Each row below holds a small network's activations on one input, seen along a few directions.
Each table varies a few parts of the input and shows all the possible inputs, shuffled.
A made-up example of a description, with smaller parts first: one of 8 places around a ring, together with either a single point or one of 9 places along a line or (one of 2 separate values, together with one of 6 places along a line).
Shared parts are said once, and a part with two or three values counts as separate values.
In the rows, 128 means zero.

Other details of the inputs shift rows strongly along two fixed directions, in all tables alike. That doesn't count.

A family of inputs:
r1: [110 178 149 132 147 173 102  63 137  92 152 113]
r2: [153  89 132 175 188 132  86  38 100  91 171  95]
r3: [219 104 186 123 158  41 150 109 156 116 127  86]
r4: [ 85 181 133 113 133 197 101 103 120 109 163 130]
r5: [ 95 110  79 145 107 109 132 200 151 169 120 167]
r6: [124 133 141  80 109 123 155 206 160 190 130 152]
r7: [142 155 168 143 155 135  88  57  99  76 162  93]
r8: [126  86 154 134 161 190 104   4 134  97 140  96]
r9: [ 64 171  81 169 146 149  84 150  93 110 161 136]
r10: [ 82 153 134 106 131 148 118 181 154 184 146 157]
r11: [ 60 159 117 131 101 188 101  90 120 121 133 139]
r12: [164  95 146 112 114  86 166  92 182 136 101 111]
r13: [144 114 169  90 117 124 171 185 153 184 115 139]
r14: [ 83 115 121 106  91 134 139 158 148 186 120 160]
r15: [165 113 155 108  85 111 189  95 152 107  80 102]
r16: [170 112 173 109 124  58 147 179 133 166 130 127]
r17: [ 80 124  91 168 180 148  70 125 105 126 179 132]
r18: [ 86 155  92 153 119 129 113 176  88 134 147 148]
r19: [196 111 153 103  92  87 191  67 167  84  88  91]
r20: [195 108 190 106 133  95 166  89 162 146 124 112]
r21: [181  82 145 100 114  98 168  79 171 125 108 103]
r22: [190 122  97 117 217 170  72  11 102 104  62 139]
r23: [222  96 154 150 136  66 179  89 114  73 105  77]
r24: [ 76 184 141 121 113 183 107 127 118 137 150 143]
r25: [ 89  98  79 151 143 173  85 112 123 124 156 144]
r26: [147 165 151 111  97  55 156 216 138 141 112 126]
r27: [ 88 163 148 127 136 162  97 160  85 120 150 127]
r28: [100 137 129 103 136 119 102 216 118 172 161 147]
r29: [152 121  93 131  75  93 170 173 145 118  94 136]
r30: [146 120 104 137  60  75 179 186 140 144  87 149]
r31: [ 81  99  91 166 140 176  79  96 116 128 161 154]
r32: [ 96 115  84 133 137 117 115 216 112 169 154 148]
r33: [168 102 175 108 138  86 149 180 126 158 125 114]
r34: [115 113 106 153 109 152 136 118 115  98 112 133]
r35: [105 189  58 102 151 178 100 155  84 141  42 202]
r36: [157 126 118 163 171 135 103  37  97  41 163  85]
r37: [146 147 179 123 143 177 126  51 125  86 133  96]
r38: [ 81 150  74 151  85 122 135 191 135 137 109 159]
r39: [149  72 110 128  92  90 183 202 145 172  92 152]
r40: [191 141 166 108 120  69 153 133 127  98 125  92]
r41: [133  90 119 152 167 127 121 137 101 133 151 119]
r42: [ 22 178  93 132 105 196  89 124 128 129 137 149]
Each input here is: one of 2 separate values, together with either a single point or (one of 4 separate values, together with one of 5 places around a ring).
The inputs of r26 and r3 match in every part but the choice among 2 separate values. If r35 is changed in the same way as r26 into r3, which row does it become?
Answer: r22
Which other rows does r42 become when the place on the ring of 5 takes its other values? List them by row number.
Answer: r1, r9, r26, r38

A family of inputs:
r43: [125 139 127 134 124 118 136 172 119 147 126 141]
r44: [189 124 172 101  95  94 173 109 156 128 105 118]
r45: [107 143 130 138 167 157  83  82 113 101 158 121]
r46: [163 121 142 114 126  97 144 148 128 128 115 115]
r47: [241  85 174 134 118  39 197  95 157  97 103  81]
r48: [157 114 150 142 160 121 113  49 133  78 154  89]
r49: [137 126 139 143 163 147 105  76 103  96 147 107]
r50: [115 150 118 126 122 115 132 186 127 156 129 144]
r51: [105 140  99 133 148 199 102  61 121  94 133 134]
r52: [166 110 135 130 126  86 149 134 147 140 122 121]
r53: [138 110 136 155 158 146 103  71 120 107 148 117]
r54: [116 118 118 114 118 116 128 179 127 162 124 141]
r55: [110 127 121 116 108 115 137 192 126 151 130 136]
r56: [112 138 139 103 106 134 164 162 153 160 100 138]
r57: [ 91 146 100 140 142 201  89  70 118  95 131 138]
r58: [ 66 152 101 136 120 150 105 185 120 155 158 150]
r59: [118 112 128 148 163 163  90  74 105 109 156 119]
r60: [ 69 140 102 124 131 148  95 177 121 165 148 159]
r61: [164 122 130 117  99  99 164 113 148 115  76 128]
r62: [ 88 150 102 117  87 132 134 161 128 155  93 154]
r63: [113 123 123 125 106 112 145 191 119 150 130 138]
What is each input in this table made of?
Answer: either one of 2 separate values or one of 4 places along a line or (one of 3 separate values, together with one of 5 places around a ring)
Which other rows does r46 become when the choice among 3 separate values takes its other values? List them by row number.
Answer: r54, r55
Which other rows belong to the same alternative as r51? List them by row number.
Answer: r57, r61, r62
